Each row below holds a small network's activations on one input, seen along a few directions.
Each table varies a few parts of the input and shows all the possible inputs, shuffled.
A made-up example of a description, with smaller parts first: line(4) and (point or line(9) or (values(3) and ring(8))).
Shared parts are said once, and a part with two or three values counts as separate values.

Table:
x1: [-66 -96 -34 -23 -44 -11   5 -58  32   9 -10]
x2: [-48 -21 -17 -33 -73  -6   6 -30  18 -23  35]
x3: [-36 -35 -30 -56 -51  11  -5 -42  -6 -22  24]
x4: [ 15 -41  19  50  95 -28 -11   9  32  41 -59]
x5: [-32   2 -15 -27 -85  10  30 -26   0 -11  32]
x6: [ 33  36  26  37  64 -30  -9  40  18   8 -15]
x7: [ 37  18  24  29  76 -23 -19  42   8  -1 -16]
x8: [ 46  20  11  19  86  -6 -20  30  -4  11 -24]
x9: [ 29  50  26  46  53 -21   1  49  14  12 -13]
x10: [ 48  25  14  24  74  -3 -18  25 -25   7 -29]
x11: [-24 -38 -21 -44 -63  28  -5 -38 -21 -22  23]
x12: [-30 -17 -28 -39 -71  28   8 -35 -30 -22  21]
x13: [-29  -7 -13 -33 -83  32  20 -25 -18  -5  24]
x14: [-41 -14  -5 -23 -86   8  14 -20  17 -14  38]
x15: [ 51  36  24  31  63  10  -8  32 -29  11 -28]
x16: [ 39  60  24  44  55  -5  16  44   1  25 -14]
x17: [ 50  55  20  41  50   7   1  37 -16  20 -24]
x18: [-43 -35 -24 -42 -58  -2  -6 -35   8 -23  37]
Q: What do these inputs look like to the network?
A: values(2) and (point or ring(8))
Q: The inputs of x2 and x6 match in every part but the values(2) part. If x14 is changed in the same way as x2 into x6, which row does it become?
A: x9
Q: Which other rows does x8 become when the values(2) part takes its other values? List them by row number.
A: x3

Table:
x19: [ -8 -54 -11 -26 -18  21 -28 -40  -7 -12  20]
x20: [-31   7 -11 -22 -75  13 -12  -7  12 -21  47]
x21: [ 12  13  19  39  87 -13 -14  22  13  12 -30]
x22: [ -8 -58 -17 -27 -22  23 -21 -24 -28  -1 -14]
x23: [ -4  20 -38 -32 -26  16  23 -21 -32   1  -7]
x24: [-53 -44  -7  -5 -62 -18   5 -19  39   4  17]
x25: [-20 -42 -26  -8 -23 -10  34 -33   9   7 -13]
x26: [ 31  54  36  23  60  -2   2  48 -15  10 -15]
x27: [ -4   6 -36 -25 -37  42 -13 -13 -41  -9   9]
x28: [-41  14  -4  -9 -82   1  17  -5  25  -5  34]
x29: [  8  -5   3 -38 -46  24 -10 -14 -35 -28  29]
x30: [ 28  11  -2  17  91 -55 -30  37  19   6 -16]
x31: [-20   7  -8  -5 -62  -4  49 -12   7  -3  25]
x32: [-17   2   9 -56 -51  24  -9  -5  -8 -18  40]
x33: [ 41  52  43  58  37  25   7  27 -15  11 -34]
x34: [-20  17 -33 -13 -40  -6  44 -12 -16 -13   2]
x35: [ 30   0  39  47  67  -7  -8  18   7  17 -43]
x36: [-27 -50  -1 -41 -24  13 -20 -30  16 -11  35]
x37: [ 34  55  40  37  49  13   4  38 -13  16 -24]
x38: [ 36  -3  26  79  58   8  -3  11   9  12 -44]
x39: [-17 -37 -35 -24  -2   3  12 -36 -15   5 -21]
x40: [-42 -41   5 -23 -48  -4 -15 -37  29  -6  35]
x41: [ 46  57  11  21  64 -22  -5  44  -6  10   0]
x42: [-33 -42  -3  -7 -49 -18  25 -27  27   0 -15]
x43: [ 54  52  -5   8  64 -34 -15  63   4   9   7]
x44: [ 26  10   7  31  88 -34 -20  27  16   9 -23]
Q: What do these inputs look like to the network?
A: values(2) and (line(5) or ring(8))
Q: The inputs of x39 and x23 match in every part but the values(2) part. If x22 is changed in the same way as x39 into x23, which row does it become?
A: x27

Table:
x45: [ 44  50 -25 -12  43  12 -40  30 -60 -17   3]
x46: [-69 -36  -5  21 -77   8  35 -27  34 -13  28]
x47: [ 45  46 -22   2  41  32 -10  23 -78  -6 -33]
x48: [  9  19  44  60  40 -37  -2  31  57  26  27]
x49: [-62 -13 -15 -10 -73 -10 -10 -47  55 -17  43]
x50: [ -2 -54 -23  10  29 -12  27 -29  -1  26 -72]
x51: [  4  35  -3   2 -82  27  48 -18 -28   9 -17]
x52: [ 42  56 -28  37  22  30  36  20 -54   0 -28]
x53: [  6  77  11 -13  19 -14  -4  48   7 -26  40]
x54: [-33 -47  -7  39  -7 -39  37  -7  13  33 -62]
x55: [ 35  20  -9 -75 -35  10 -18  12 -10 -24  54]
x56: [ -6 -55  -7 -40  36 -55 -42  16  26  -6  -7]
x57: [ 51  -9  13  38  94  25 -32 -14 -12  23 -43]
x58: [ 52 -16  43  14  75 -14 -36  44  27 -15  21]
x59: [-18  38  14 -10 -86  17  54  14   8  19  22]
x60: [-21 -33  -6 -19  14 -70 -26   6  61  -1  14]
x61: [ 12  73   1  39   1  22  58  24 -20  -8 -34]
x62: [ -7  21  57  67  30 -10  17  27  57  36 -24]
x63: [-54 -24 -14 -39 -52   0 -37 -38  53 -26  59]
x64: [ 15  62   4 -23  37  -2 -37  58 -30 -16  23]
x65: [-48 -32   6  32  -7 -56  40   0  45  23 -20]
x66: [ 31   4  -4 -77 -29  36 -31   0 -60 -10  10]
x67: [-27 -40 -33 -56 -30  13 -56 -42  24 -36  41]
x68: [ -2  83  12  36 -11  -2  51  40   7 -12  -3]
x69: [  8   0  49  85  28  -4  19  21   6  34 -49]
x70: [ -4  30  21 -54 -60  -8  -4  11  -5 -21  61]
x71: [  2 -69 -31  -8  54 -16 -14 -24 -28  26 -54]
x72: [ 15 -58 -38 -42  57 -21 -39 -21  13   3 -28]
x73: [ 31  -7  28  73  65  10  -2  -5 -16  31 -49]
x74: [ 63 -21  16  23  85   4 -49  21  -1   6  -5]
x75: [ 42  -3 -16 -48 -14  53  24 -19 -69  -3   9]
x76: [ 13   9  65  22  65 -22 -21  37  52  -2  27]
x77: [ 26  19 -15 -13 -53  39  31 -32 -65   5 -21]
x78: [-26 -66 -28 -51 -25  32 -61 -39 -31 -25   7]
x79: [-68 -32 -15  12 -67  38  26 -50  13   7 -23]
x80: [-22  39  31 -31 -72  -8  29   8   0  -3  57]
x81: [-26 -29 -11   7   0 -71  17   8  73  16  13]
x82: [ -2  86  18   9   2 -16  28  44  14 -18  31]
x83: [-27 -57 -45  15 -42  40  14 -66 -25  -2 -14]
x84: [-24 -69 -34 -19 -13  42 -20 -65 -52 -19  -6]
Q: What do these inputs look like to the network?
A: ring(5) and ring(8)
Q: The inputs of x55 and x80 match in every part but the ring(8) part. If x58 is changed in the same way as x55 into x80, which row does it become?
A: x48
Q: The inputs of x73 and x62 match in every part but the ring(8) part. If x77 is changed in the same way as x73 into x62, which row does it become?
A: x59
Q: Which other rows does x45 become when the ring(5) part takes its other values? List them by row number.
A: x66, x72, x74, x78
Q: Start at x79 and move only the ring(5) part, one step at a time. The first step leads to x51. Which rows follow, in order?
A: x61, x69, x54
